Each row below holds a small network's activations on one input, seen along a few directions.
Each table varies a few parts of the input and shows all the possible inputs, shuffled.
A made-up example of a description, with smaller parts first: one of 5 places around a ring, together with either a single point or one of 11 places along a line or (one of 3 separate values, together with one of 4 places along a line).
Shared parts are said once, and a part with two or three values counts as separate values.

Other details of the inputs vary at random and push rows far along three fixed directions, the same in every table; ignore that.
These rows show it; all are for the same input, with only those details redrawn:
3 4 6 0 6 -1 -12 5 4 20 -14 -10 -15 -27
27 -6 -11 -8 1 2 13 2 0 -7 -24 -5 -7 23
13 6 4 -1 0 2 1 10 6 28 -23 13 -29 -39
-4 5 7 1 2 -4 -14 4 5 20 -10 -10 -10 -28
-19 8 -4 3 -23 -7 15 8 7 -4 4 19 23 1
-27 7 -2 5 -24 -10 9 5 7 -7 12 8 32 7
6 3 2 -3 3 -1 -7 6 5 19 -17 -5 -16 -24
-14 3 6 2 0 -7 -17 2 5 14 0 -17 3 -17

Table:
R1: -2 11 -5 4 -27 1 30 15 8 5 -11 44 3 -15
R2: 24 -13 -12 -8 16 3 14 -4 -12 -4 -21 -6 -3 34
R3: 6 1 9 -4 2 12 -18 11 13 16 -3 16 -36 -45
R4: -25 -3 3 5 -5 -15 -30 -9 6 -15 34 -29 17 -1
R5: -15 7 7 4 -13 6 27 4 -2 8 -1 42 9 -11
R6: 34 -2 -16 -5 13 12 25 -1 -11 -2 -25 2 -11 27
R7: 25 -12 -11 3 8 3 12 -9 -17 -21 1 -13 -3 28
R8: 3 9 15 -2 10 6 -14 2 5 22 -15 -7 -24 -37
R9: -10 -7 12 -4 19 0 -12 -5 -9 12 -3 -12 -3 -6
R10: 29 -14 -10 -9 15 6 17 1 -8 -4 -20 15 -13 30
R11: -17 7 -2 7 -18 -1 23 8 3 1 11 46 20 4
R12: -28 7 7 3 -23 -4 14 1 7 -11 7 18 26 4
R13: -31 13 -2 8 -25 -5 21 -2 -5 -7 27 19 47 18
R14: -14 16 -2 1 -32 -1 13 7 11 -6 17 35 22 1
R15: 2 5 8 2 13 2 -18 -2 -4 23 8 -6 -8 -15
R16: -8 2 2 6 -2 -3 -13 -4 6 -9 11 -10 -11 -18
R17: 21 -8 -10 -4 19 8 3 -5 -8 -7 -5 -7 -2 36
R18: 1 3 7 -3 7 1 -26 3 8 12 0 -12 -14 -17
R19: -23 -8 6 10 8 -6 -14 -12 -8 -20 32 -31 16 15
R20: -6 -8 4 7 14 -8 -19 -6 -5 1 22 -17 -4 -10
R21: 19 -8 -12 -4 14 4 13 -5 -11 -3 -15 -13 2 33
R22: 19 -5 -2 -5 17 13 15 -9 -12 -8 -14 -5 -4 29
R23: 11 6 2 -2 8 3 -12 4 3 16 -13 -10 -18 -22
R24: 22 -2 0 -7 16 12 11 -11 -15 -3 -12 -7 -2 23
R25: -14 4 -2 -1 -25 -4 16 12 11 -7 4 38 13 2
R26: 22 -10 -17 -2 -3 -2 1 -9 -3 -27 1 -19 -1 26
R27: -2 5 5 -4 -17 5 26 11 8 1 -18 47 -9 -19
R28: 0 5 -6 -2 -27 1 24 13 11 -3 -3 45 4 1
R29: 17 12 3 -2 4 5 -11 3 3 25 -16 -6 -21 -32
R30: -35 -7 6 4 -1 -16 -33 -10 7 -25 39 -37 23 10
R31: 23 -8 -10 -10 5 -1 6 1 -1 -6 -25 -9 -6 21
R32: -5 13 16 -1 4 3 -19 -1 4 20 -3 -11 -11 -34
R33: -24 -11 7 7 16 -11 -25 -13 -7 -18 36 -37 17 18
R34: -23 -3 2 10 -5 -10 -24 -10 1 -18 27 -36 15 0
R35: -14 -11 12 2 19 10 -25 -1 0 5 18 -9 -5 -12
R36: 32 -17 -18 -1 8 0 13 -9 -18 -25 1 -15 -3 39
Question: Describe the family of inputs behind these rows.
Answer: one of 2 separate values, together with either a single point or one of 5 places around a ring or (one of 3 separate values, together with one of 4 places along a line)
Question: The inputs of R12 and R5 match in every part but the choice among 2 separate values. If R31 is changed in the same way as R12 into R5, which row does it become?
Answer: R2
Question: Change only the choice among 3 separate values in R9. List by row number the other rows that result.
Answer: R2, R10
Question: Change only the choice among 2 separate values in R27. List by row number the other rows that result.
Answer: R9
